Each row below holds a small network's activations on one input, seen along a few directions.
Each table varies a few parts of the input and shows all the possible inputs, shuffled.
A made-up example of a description, with smaller parts first: ring(8) and (point or ring(11) or (values(3) and line(4))).
Shared parts are said once, and a part with two or three values counts as separate values.

Rows:
R1: [  3  18  16  39 -14 -40 -43 -19  -4  -6   1  17  -1  -1  -1  40]
R2: [-11 -47 -47 -17  -4  -4  -4 -46 -18  30  -7 -41   5  31  25  36]
R3: [ 19  50  36 -22  -5  18   4  30  50  -7 -16   5  23  -6   0 -33]
R4: [-36   7   2 -26 -20  32 -19   0 -58 -27  25   7 -26  -5   7 -20]
R5: [-25 -45  81   2 102  -1   7  21  26  -6  33 -36 -31 -49 -27 -21]
R6: [ 18  68  49 -12  -6   3 -27  19  15 -32 -17 -14   2  10  -3 -22]
R7: [ 19   2 -11  15 -14 -12  37   8  49  28 -27  37  33  -5 -17  31]
R8: [ 24   1 -22 -31  16  21  60  23  -4  -3 -38   4  25 -36  22 -38]
R9: [ 32 -33 -61  23  -7   3  46   0  22  34 -31  27  30 -25  -3  12]
R10: [-27 -23 -31  13 -38  -3 -15 -26 -32 -12  45  26 -22   6  -3  36]
R11: [ 30  12  13 -14  -1  21  34  31  23  -5 -27  24  41 -13   7 -49]
R12: [ 18  21  12  28 -22 -14  10  17  50  17 -14  22  37  18 -33  30]
R13: [-17  14   5  43 -22 -29 -35 -20 -22  -1  23  36 -19   2   5  33]
R14: [-33 -59  59  43  80 -55  18 -35  51  32  53 -26 -23 -27 -55   8]
R15: [ 21  43  55   5  -5 -11 -39  11 -23 -39 -14   3 -13   4   6 -17]
R16: [ 19 -30 -77 -14  10   2  19 -26   1  31  -7 -16  24  14   5  16]
R17: [-28   1 -16 -27  -9  39  -7  18 -46 -11  23 -22 -33  15  24 -21]
R18: [ 11 -16 -44 -44  20  39  20   0 -15   9 -26 -22   6   2  17 -47]
R19: [ 17  35   9  21 -24 -50 -27   1  41  -9  -1   5  -1  25 -28  38]
R20: [-16  30  41   6  -7   8 -35   1 -40 -46  12  28 -12   0  12 -23]
R21: [ -5 -19 -22 -38   6  41   6   2 -47   9 -29 -57 -28  17  24 -22]
R22: [-33 -32 -47   6 -34  -6 -12 -11 -19  14  40 -10 -17  22  17  32]
Changing only one part turns R5 into R14. The same change can be made to R3. Which row results?
> R12
Describe the family of inputs behind these rows.
> values(2) and (point or ring(10))

Rows:
R23: [  0 -30 -33 -40   4  15  12   5   8  14   1 -67 -15  21 -14  -4]
R24: [-11 -32  62  15  89 -51  -2  -2  49  12  38 -30 -22 -15 -51   8]
R25: [ -7 -24 -38  11 -65  17 -13  -3 -36  10  35   4 -11  24   6  27]
R26: [-13  -3  46  -8  43  -5  -4  -1  49   0  33 -54 -23   6 -30   7]
R27: [ 24  48  37  -4   0  10  19  39  46   1   8  29  36 -23 -14 -29]
R28: [ -6 -64 -74 -46  26  25  44 -17  -7  20  -7 -53   0  13  12 -26]
R29: [ 19  44  11  25 -16 -44 -28  -4  58 -13 -15   0  12  26   3  48]
R30: [-13  43 114  24  84 -20 -48   6 -15 -43  25   2 -39 -29  -8 -18]
R31: [ 28 -10 -98  -8 -21  23   1 -40 -13  36 -55  16  31  37  44  17]
R32: [ 24   2 -11 -31 -57  29  24  44  -2  18 -58  14  34  -9  18 -30]
R33: [ 14  -2  65  42  28 -19  25  15  35  21 -26  37   9 -66 -26  -1]
R34: [-35  -4  23  56  19 -40  -2 -21  -9   4  57  39 -33 -29 -31  54]
R35: [ 37  -2 -95 -43 -12  59  75  15 -15  18 -41  20  47 -24  31 -50]
R36: [-14   9  19 -35 -36  17 -29  21 -53 -38 -12 -12 -13  15   5 -44]
R37: [-18 -17 -33 -40 -11  51   0  -9 -71 -37 -29  -3 -17  -1  40 -58]
R38: [-23  -2  31  32 -27 -12 -28  -3   5  -7  70  21  -2  10  -7  32]
R39: [ 18  12  27  59  38 -59 -32 -29  40  28  -3  27  15  -3 -21  53]
R40: [-29  48 100  -4  13   1 -46  18 -21 -62  13  -4 -23  -6   5 -37]
R41: [-25 -34 -95  -7 -50  29  42 -35 -69  17  14  25  -7  11  26  14]
R42: [ 29  17 -57   0 -50 -25 -11   2  22   1 -49  -9  21  43  13  36]
Describe the family of inputs behind these rows.
> line(4) and values(5)
Changing only the values(5) part turns R37 into R28. The same change can be made to R30. Which row results?
> R24
A walk changes only the line(4) part. It starts at R31 and steps to R42. List the rest of the walk in order.
> R29, R39
Change only the values(5) part in R32. List by row number the other rows that result.
> R23, R25, R36, R42

Rows:
R43: [  0 -52   6  31  57 -31  44  -7  58  33  37  13  23 -42 -42  21]
R44: [ -3  22  38   4  35 -10 -29  -3 -14 -26   6 -10 -22  -1  -2 -13]
R45: [-15 -18 -28 -34   7  47   2  -8 -23  -6   5 -28  -6  19  27 -31]
R46: [-29  19  45  20   6 -13 -18  -3   0 -11  24   7 -21  -1 -10   3]
R47: [ 28   7 -19 -42 -17  43  37  33 -14   8 -39  13  18 -13  14 -59]
R48: [ 28 -11  33  21  36 -48  15  10  90  45 -16 -27  18   3 -33  24]
R49: [-20  17  47   9 -11 -17 -18  12  12 -20  34   3  -6   2 -21  13]
R50: [-31   2  51  20  11  -6 -14 -10  -7 -12  10   4 -24 -15   1  -6]
R51: [ 28  15 -43  21 -32  -8   5 -21  25   7 -23  27  45  18   2  27]
R52: [-17 -33 -55  -6 -26   4   0 -21 -49  21   6 -19 -25  15  10  37]
R53: [  2   8  50   2  29 -12 -28  10 -17 -25   0  -3  -9 -19  -3 -16]
R54: [ -6   3  53   7  25  -8 -21   7 -13 -17   0   6 -14 -27  -3 -20]
R55: [ -5  27  33  -2  35  -7 -28  -7  -6 -30  14   0 -33  -1   1   2]
R56: [ -7 -25 -63   6 -40 -17   0 -25 -38  22   8  -3  -7  20  15  41]
R57: [ 14 -14 -60  18 -39 -18   4 -28  -2  13  -7  19  10  23  11  37]
R58: [-13  24  41   7 -18 -19 -21  19  21 -20  36  -1 -11   9 -34  13]
R59: [-31 -26 -44 -24  -8  25  -5 -15 -41   9   2 -34 -16  14  19   2]
R60: [ 30  26 -35 -21 -22  27  35  36  14   6 -53  20  34 -12  11 -27]
R61: [ 38  22 -33  11 -23  18  18   8  28   2 -35  27  35   2  12   7]
R62: [ 11 -16 -18 -48  -5  49  22  13 -23   2  -8 -15  10   7  23 -54]
Describe the family of inputs behind these rows.
> values(2) or line(8) or ring(10)
A walk changes only the line(8) part. It starts at R55 and steps to R44. List the rest of the walk in order.
> R53, R54, R50, R46, R49, R58

Rows:
R63: [ 40   5 -95  -4 -58   7  23 -14  10  21 -23  25  38  30  13  30]
R64: [-13 -19  26 -46  36  47   9  16 -36  -8  -1 -23 -19 -17  18 -70]
R65: [ 22 -53 -67  -4   3  11  63  -6  29  61 -33  -7  31 -12   8  -2]
R66: [   1  -49 -105    2  -45   -7   20  -38  -15   41    7   -8   10   31
   11   53]
R67: [-17  12 100  66  55 -55 -20   0  32 -19  50  46 -14 -49 -51  24]
R68: [ 37   0 -80   1 -49  13  43   2  31  36 -55  17  49   9  19  12]
R69: [-16  16 101  49  23 -67 -16  20  77  -9  47  -2   0 -13 -66  34]
R70: [-47  -5  -2 -35  -5  36 -33 -12 -81 -23  24 -32 -54  22  29 -18]
R71: [  2  27 103  51  76 -77 -46  -9  58 -17  15 -17 -21 -12 -41  29]
R72: [ -6  35   0 -40 -24  44 -30  11 -62 -46  -8   3 -16  15  33 -35]
R73: [ -3  31  19 -41 -13  48 -12  29 -42 -36 -25  -3  -4  -2  29 -58]
Describe the family of inputs behind these rows.
> values(3) or (values(2) and line(4))

Rows:
R74: [ 15 -15 -80 -35 -11  36  16 -18 -50  20 -38  -1   1   5  37 -11]
R75: [ 39 -11 -91 -18 -24  30  39 -10  -8  23 -41  20  29   5  33 -10]
R76: [ -9 -13 -78 -39 -60  45  15  -8 -30   8 -13 -23   7  37  32   5]
R77: [  3  15  37  27   2 -46 -18  -5  27  10  12   2   1   7 -24  25]
R78: [  3  33  46  13  14   0   6  23  22 -10   6  21  10 -20 -22 -27]
R79: [-15  11  43  21  21 -36 -29 -10  15 -16  13 -15 -18  12 -10  32]
R80: [  3  41  45   7 -18 -11 -12  26   3 -26   0  28   2 -15 -11  -5]
R81: [  1   7  52  -4  39 -13 -23   5  15  -9   9 -27 -23  -2 -12  -1]
R82: [ -6  26  57  11  21 -15 -30  -1  31 -12   6 -16 -19  12  -4  16]
R83: [-28 -12  27  21  32 -20 -18  -6 -18  -9  39   8 -30 -23  -8  12]
R84: [ 35  -2 -92 -10 -56  25  18  -9 -32  19 -52  19  31  19  40   5]
R85: [-13 -25 -82 -48 -39  39  21   2 -48  20 -15 -35  -2  19  25 -11]
R86: [ 14 -21 -87 -34 -50  38  48   6  -2  27 -12  -9  24  20  18  -9]
R87: [ 14  24  47  14   4 -27 -19   9  34  -9  -2   3  -7   7 -21  15]
R88: [  9   4  36  21  31 -30  -2  -6  43   4  17  -2   7   0 -35  14]
R89: [ -9  10  50  -2  20   3   3  28   2 -24  -1   3   3 -37  -6 -33]
R90: [-25  -4  29  22   9 -17 -32 -16  -6 -31  42  23 -18  -4  -7  28]
R91: [ 20 -33 -86 -22 -18  29  33  -9 -31  23 -54   1  22  -7  42 -22]
R92: [ -9   3  27  33  -4 -24 -21 -12   2  -5  40  41  -5  -6 -23  24]
R93: [ -4 -43 -77 -44 -38  42  43   5 -21  28 -17 -23  13  13  25 -22]
R94: [ -8  -3  20  37  13 -23   3  -3  13  -5  37  27  -1 -30 -26  15]
R95: [-23 -27  27  30  29 -21  -5  -6   1  -3  32  14  -5 -31 -17  -4]
R96: [  0  -7  53   5  43 -13  -6  11  36  -4  -4 -21  -1 -16 -18 -10]
R97: [ 17  -4 -82 -22 -36  38   7 -24 -37   5 -42   6  14  22  47   3]
R98: [ 10 -13 -82 -32 -75  37  27   5 -19  24 -15  -4  20  38  23   5]
R99: [-12  -2  41  11  42 -32 -18  -4   4  -3  16 -26 -25  -1 -16  17]
R100: [-16  38  58   5  12   9 -25  11  -2 -33  12  14 -16   2   3 -13]
R101: [ -6 -18  42  20  38 -34  -6  -5  23   4   8 -21  -1 -10 -23  -1]
R102: [-13  23  57  -1  26   5 -15  13 -18 -18  13   0 -19 -11  -8 -34]
R103: [ 13  21  43  13  33 -14  -3   7  53   3   4  -5   6  -5 -32  -3]
Describe the family of inputs behind these rows.
> ring(5) and (values(2) or line(4))
Changing only the ring(5) part turns R76 into R85. The same change can be made to R90. Which row results?
> R83
Change only the line(4) part in R90. List by row number the other rows that result.
> R79, R82, R100
Which other rows agree with R77 in the ring(5) part? List them by row number.
> R80, R84, R87, R92, R98
Change only the line(4) part in R101. List by row number the other rows that result.
> R89, R95, R96
